These are the activations of a small neural network, seen along a few directions. Each row is one input.
Each table varies a few parts of the input and shows all the possible inputs, shuffled.
A made-up example of a description, with smaller parts first: values(3) and (point or ring(11) or (ring(5) and line(6))).
Shared parts are said once, and a part with two or three values counts as separate values.

Other details of the inputs shift rows strongly along two fixed directions, in all tables alike. That doesn't count.

Rows:
r1: [-16 -38 -43 -55  -9 -93  43 -89 -13  92  28   0  45   9 -26  39]
r2: [-39  21  22   2   9 -40  16 -29   2  21 -10   7  11  -6 -23 -27]
r3: [-14  23  24 -13  27 -52  27 -14 -10  25 -43  31  -9 -65 -31 -39]
r4: [  14  -44  -48  -50  -17  -91   54 -101  -10   96   41    5   54   14
  -16   52]
r5: [-33  12  30  -2  14 -17  -3   5  10 -21  -5  15  -6   2  -1 -28]
r6: [-15  24  19   9  26  14   7   5  -1  20  21  -2 -24 -12   3 -30]
r7: [-35  22  16 -25  29 -67  40 -58 -12  58  33   4  23 -32   8 -34]
r8: [  6  14  15  51  -7  58 -48  55   8 -74 -22 -13 -19  24  17   2]
r9: [ 71 -65 -41  20 -46  45  -6   8  15 -31   0 -31  41  57  -3  87]
r10: [-23  42  38  45   4  43 -10  37  19 -39 -34  17 -22   6   0 -46]
r11: [ -6  21  19  21  23  37  -6  27  -6 -20  13 -10  -7  -7  14 -19]
r12: [-13  16   9   7   1  32 -10  15   7   1   5  -2 -28  -2  19 -25]
r13: [ -3  12  20  38  -3  41 -17  39  13 -45 -20   2 -10  13  21 -11]
r14: [ -5  42  39  49  15  25 -13  26   7 -41  -6   9 -18  -1  17 -31]
r15: [-67  51  31  -7  31 -48  36 -30  -4  61   1  43 -20 -24 -13 -71]
r16: [-24  23  28  12   1  17 -11  23  16 -43 -25  13 -17  19 -15 -32]
r17: [-26   6   7 -15  11 -14  15 -14  -5  22  11  -2  14 -13  17 -23]
r18: [ 43 -60 -44 -19 -37  48 -40  27   5 -56  11 -35  22  50  21  63]
r19: [-40  26  14  -8  19 -17  -1 -13  -8  30  14  -5 -22 -17  -1 -39]
r20: [ 46 -58 -58 -14 -50  44 -31  17  10 -39   3 -13   6  68  -2  75]
r21: [ 72 -64 -60  12 -41  49 -14   9   4 -14  15 -19  23  61   1  88]
r22: [-20  10   8 -13   4  21 -17  17   7 -17   9  -1 -36   7   5 -26]
r23: [-10 -34 -28 -45  -3 -58  18 -53 -16  46  28 -28  48  -1   3  29]
r24: [ 12  -7  11  26   8  12   5  12   6 -18   2  -7  10  13   8  16]
r25: [-25  36  21  -1  22 -18  14 -27  -5  37  28   7 -20 -23   6 -42]
r26: [ 48 -49 -37   2 -45  -6  13 -35  11   3  10 -19  51  37  -6  69]
r27: [ 67 -64 -52 -51 -26 -13  -8   0 -20  11  -6 -25  37 -23   4  79]
r28: [ 29  28  28  46   1  68 -43  91  -6 -86 -56  11 -52 -36   7 -12]
r29: [ -9  30   2 -18  28 -42  16   3 -15  34 -26  40 -29 -61 -29 -38]
r30: [ 17  24   8  -4  12  22 -25  47 -10  -9 -21   8 -46 -56  -4 -24]
Each input here is: ring(5) and (point or line(5)).
- The inputs of r25 and r4 match in every part but the ring(5) part. If r6 is changed in the same way as r25 into r4, which row does it become? => r21
- Which other rows does r14 become when the line(5) part takes its other values? List them by row number. => r5, r8, r13, r24
- Which other rows does r30 become when the ring(5) part takes its other values? List them by row number. => r3, r27, r28, r29

Rows:
r31: [ -9 -30   6 -30   3 -22  14 -27  11  29  14 -30  25 -13   8   9]
r32: [-13  24  18  11  -7   7 -31  32   1 -46 -46  16  -8 -11   5 -17]
r33: [  9 -57 -63 -48 -10 -65  31 -76 -25  76  60 -34  64  20   4  57]
r34: [-60  31  39  -9  26 -31  42 -18   9  41 -13  33 -13 -16 -41 -63]
r35: [ 50 -70 -58 -24 -47 -37   5 -30   3   8 -18  -8  52  32 -41  94]
r36: [ 69  -5 -19  55 -41  56 -31  26  -3 -51 -31  -7  -5  13   7  47]
r37: [ 22   6  -6  19   7  -2 -11  17 -13 -14 -15 -13  27 -18   2  13]
r38: [ 27  16 -19 -32  12  41 -31  65 -22   0 -15  21 -76 -64  -6 -22]
r39: [-60  24  36 -15  11 -16  19  -2  10  15 -14  22 -11 -23   4 -63]
r40: [ 48 -51 -68 -10 -43  -4   1 -55  -1  44  39 -24  23  49  11  84]
r41: [ 27 -22 -13  16  -7  57  -6  27   1 -17   3 -29  22  13  22  27]
r42: [ -7  27  34  33   2  65 -36  73  17 -88 -25  21 -38  15  27 -31]
r43: [ 12  36  33  59  29  77 -22  74  -2 -73  -5   1 -28   2  28 -28]
r44: [ 14 -17  16   4   7  11  -9  18   8 -40  14 -20   1   0  17  10]
r45: [-47  33  42  -4  40 -51  42 -15   5  23  -3  46 -15 -11 -39 -57]
r46: [-77  43  20 -27  19 -44   5 -30  -6  31  13  25 -19  -8   2 -70]
r47: [-29  -1 -17 -30  -3 -38  16 -45  -7  44  19  13  -1  33 -37   2]
r48: [-46  35  31 -14  32 -68  71 -72   5 105   9  26   7 -42  -8 -50]
r49: [ 10  41  32  48  17  27   5  19  13 -13   1  28 -29  -6  12 -29]
r50: [ 10 -16 -17  -2 -17  35 -42  11  -4 -32  26 -41  -9  31  19  22]
r51: [ 51 -48 -29  -3 -30   2 -31   9   0 -42 -13 -45  31   4   6  66]
- Describe the family of inputs behind these rows. => point or (line(4) and ring(5))

Rows:
r52: [ -21   49   56   74    3   89  -52   73   26 -100  -15   -8  -43   30
   33  -45]
r53: [ -4  54  36  18  19  31 -37  68  -7 -65 -38  24 -51 -40   9 -50]
r54: [ -9 -16 -21 -49   2 -77  21 -37 -21  57 -20   9  22 -42 -35  14]
r55: [ 60 -91 -51   0 -62  43 -20 -11  20 -45  22 -59  75  73  39 106]
r56: [-29  46  55  56  24  56  -3  34  17 -43  -2   0 -11  14  11 -58]
r57: [ 58 -70 -77  -4 -60  36 -34 -27   3 -13  54 -65  45  75  43 103]
r58: [ -2  63  20  40  31  57 -44  67 -28 -34  -5  -3 -62 -42  17 -49]
r59: [  3  41  25  23  24  28 -20  54  -6 -41 -43  25 -55 -36 -26 -45]
r60: [-33  -4   2 -15   8 -53  37 -58   5  39  16  10  20  22 -28  -9]
r61: [-54   8  33  -3  29 -64  41 -53   7  47  27   2  28   4  -1 -24]
r62: [ 10 -16 -18 -36   4 -62  34 -34  -8  52 -19  32   1 -40 -29   6]
r63: [ 85 -82 -70 -27 -55  20 -41  19  -1 -52 -23 -30  21  18   5 106]
r64: [ 10 -11  12 -23  19 -48  30 -20  -4  38  -6   5   8 -47 -20   1]
r65: [ 60 -71 -58  11 -52  45 -29  10  11 -51  20 -33  45  90  14 104]
r66: [-21  -1  20 -43  25 -68  34 -33 -13  41  -6   0  30 -68   6 -22]
r67: [-21   2   0 -38  29 -79  28 -28 -21  45 -15  21   3 -50 -30 -15]
r68: [-39  31   5   2  16 -31  33 -57  -3  72  46   7  -1   6  11 -34]
r69: [-28  15   2 -48   8 -73   9 -29 -17  41 -29  15  -1 -58 -24 -23]
r70: [ 21  46  17  46  -3  84 -56  95  -1 -76 -62  12 -65 -20 -22 -32]
r71: [-24  -3  21   7   4 -30  42 -47  20  43  19  13  19  17   3  -5]
r72: [ -7  -3  13 -26  20 -52  50 -30  -9  60 -10  20  22 -60  -6 -17]
r73: [  7  62  23  37  30  57 -33  58 -20 -24  -5   2 -64 -44   7 -56]
r74: [ -2  39  43  36  28  36 -24  68  -3 -47 -34   7 -41 -39   5 -35]
r75: [ 90 -69 -78 -23 -52  35 -45   8 -19 -21  20 -56  22  10  35 103]
r76: [-38 -12  14  -7  18 -43  41 -49   4  36  27 -15  56  12  10  -3]
r77: [  9  -5  -3 -40  18 -65  33 -28 -14  44  -1  22  11 -42 -31   2]
r78: [ 12  33  35  48  18  79 -37  93  -7 -78 -40  -4 -31 -33  18 -30]
r79: [-40  28   8  -7  26 -46  34 -63  -9  70  57  -8  10   3  -1 -32]
r80: [-27 -13  19 -13  14 -58  49 -66  14  55  32  -5  37  14 -12   2]
r81: [-27 -13  11  -8   6 -40  56 -61  13  58  24   5  49  11   6  -4]
r82: [-54   7  12 -12  21 -64  32 -48  -3  35  15  14  16  15 -18 -24]
r83: [-24  57  46  49  19  46 -13  38  13 -49  -2  22 -36  29  -6 -56]
r84: [-37  27  24   2  14 -38  38 -39  10  37  16  38   3  13  -8 -33]
r85: [  73 -113  -96  -83  -55   73  -40   33    1   -8   32  -47   -5   41
   24   99]
r86: [101 -85 -87 -17 -76  41 -28  17   5 -17 -32 -18  22  27 -11 118]
r87: [-30  49  32  53   7  45 -11  26  16 -37 -19  32 -44  28  -3 -53]
r88: [ 28  35  33  59   6  85 -34  88  11 -67 -48  20 -61 -26  13 -28]
r89: [ 92 -84 -71 -24 -45  17 -24  22  -9 -32  -5 -25  37  24   1 116]
r90: [ 88 -85 -49 -22 -52  22 -32  17   5 -43 -10 -43  32   9  23 108]
r91: [-36  56  34  51   3  55 -25  40  14 -41 -23  13 -39  29 -21 -53]
r92: [-35  54  29  46  -5  42 -15  25  13 -27 -26  27 -41  25  -9 -52]
r93: [ 15 -15 -16 -40   3 -68  40 -37  -9  59  -4  37  14 -40 -22  13]
r94: [-75  -6  -2 -69  18 -15  21 -33  10  61  64   0 -19  24  11 -47]
r95: [-52  37  10   4  31 -37  19 -47 -15  54  53 -11   6   4  13 -35]
r96: [-61  14   9 -17   9 -67  30 -53  -2  53   8  10  24  11 -25 -24]
r97: [  8  56  14  34  20  51 -23  50 -16  -6  -9  15 -63 -43  15 -49]
r98: [ 10 -21   4 -36  20 -50  43 -29 -10  48  -2  -3  34 -51 -15   2]
r99: [-24  52  30  61 -19  87 -65  73  16 -98 -33  -1 -46  41  12 -43]
r100: [-38   1   8 -25   4 -67  26 -54   5  28  28   9  31  16   1  -9]
r101: [ 50 -74 -58   2 -63  35 -36  -6  17 -57   7 -37  36  84  17  91]
- Describe the family of inputs behind these rows. => values(2) and (point or (line(4) and (point or line(5))))
- The inputs of r101 and r63 match in every part but the values(2) part. If r52 is changed in the same way as r101 into r63, which row does it become? => r90
- The inputs of r93 and r84 match in every part but the values(2) part. If r75 is changed in the same way as r93 into r84, which row does it become? => r57
- Which other rows does r95 become when the values(2) part takes its other values? List them by row number. => r58
- Which other rows does r99 become when the line(4) part takes its other values? List them by row number. => r91, r92, r96

Rows:
r102: [ 13 -55 -13 -25 -15  -9   6 -21  14  -7   5 -34  32  17  -5  38]
r103: [-51  -7  -3 -44   9 -56  36 -50  -3  47   2  13  23  -3 -17 -30]
r104: [-41  23  14  -7  21 -48  -3 -11  -9  -6  10  11   1  10 -13 -16]
r105: [ 16 -11  -2  10 -31  61 -16  32  29 -18  -7   8 -21  35   5   8]
r106: [ 34   6   2  53 -14  37 -18  25  -5 -32 -24 -22  19  -1  23  24]
r107: [ 20   6  -7  46  -4  35 -22  30  -8 -33  -8  -9  -1  36 -14  27]
r108: [-23  68  28  18  49  20  -3  30 -15  13  17  18 -68 -50  15 -75]
r109: [  4   1   4   9  -9 -10 -22   2  -1 -30  -8 -14  25  -8  31  17]
r110: [ -6  18 -11 -22   1 -13 -35   2 -29   1  19 -16 -23 -16  16  -9]
r111: [-43  17  -8 -36   3 -79  21 -59 -11  36  13  18  24  -3 -13 -22]
r112: [ 37 -22 -39  25 -48  25 -13 -13   9   5  -9 -10   7  39 -11  56]
r113: [ 46 -35 -42   7 -25  31   2  -5   4 -13  10   4  15  39   6  44]
r114: [ -1 -14  14 -19  25 -65  53 -63   3  53  28   6  24 -19 -11  -2]
r115: [-24  42  47  36  28  65 -19  76  11 -54  -8  21 -41  15  -2 -49]
r116: [-32  18   0 -13 -15 -40  -3 -33   7  17   0  15 -11   9  -6 -11]
r117: [-19  11 -16 -12   2 -62  40 -66 -17  65   6  13  35  -4 -28  -6]
r118: [ 35 -38 -41 -47 -12  20  -1   2  -8  28  34 -28   5  -3  17  41]
r119: [ 96 -56 -48 -45 -27 -11 -19  51 -19 -25 -84  23 -10 -73 -45  71]
r120: [-48  63  48  12  29  29  10  31   7 -10 -10  39 -33 -10  -5 -90]
r121: [ -7  71  18  50  23  51 -42  51 -22 -17  -5  -3 -56 -34   2 -58]
r122: [ -3 -18 -10  10 -32  50 -27  26  25 -29 -21  -5 -24  36   4   7]
r123: [ 26 -11   7  25   0  12  13   8   2 -10   0  -1  14 -13  33  15]
r124: [ -3 -55 -26 -26  -9 -12   4  -8   4  -3   8 -18  29  38 -10  44]
r125: [-14  13  18  -2  21 -69  41 -63  -8  55   9  -7  30 -23 -28 -11]
r126: [ 25 -49 -47 -35 -19  35 -31  13 -13  -5  15 -42  -4   7  19  43]
r127: [-60  46  62  22  36   7   1  29   5 -19 -29   9 -15 -45  21 -75]
r128: [-44  51  50   5  31 -42  -3 -14   1 -14   0   6 -13 -23  -8 -57]
r129: [ 26 -16  13  15 -12  53  -6  41  13 -37  -9 -11  17  -1  35  16]
r130: [-16 -19  22 -43  17 -57  54 -50  11  54  26  -2  35 -18 -16  -8]
r131: [ 30 -44 -26  -2  -1 -11  16 -15   1   9  25   2  22  34  -4  52]
r132: [ 28  -5 -10  34 -23  53 -13  20  21 -20  -5  15 -33  32   9  15]
- Describe the family of inputs behind these rows. => point or (ring(5) and (point or line(5)))
- Which other rows does r128 become when the line(5) part takes its other values? List them by row number. => r104, r109, r111, r116
- Start at r130 and move only the ring(5) part, one step at a time. The first step leads to r114. Which rows follow, in order? => r125, r128, r102
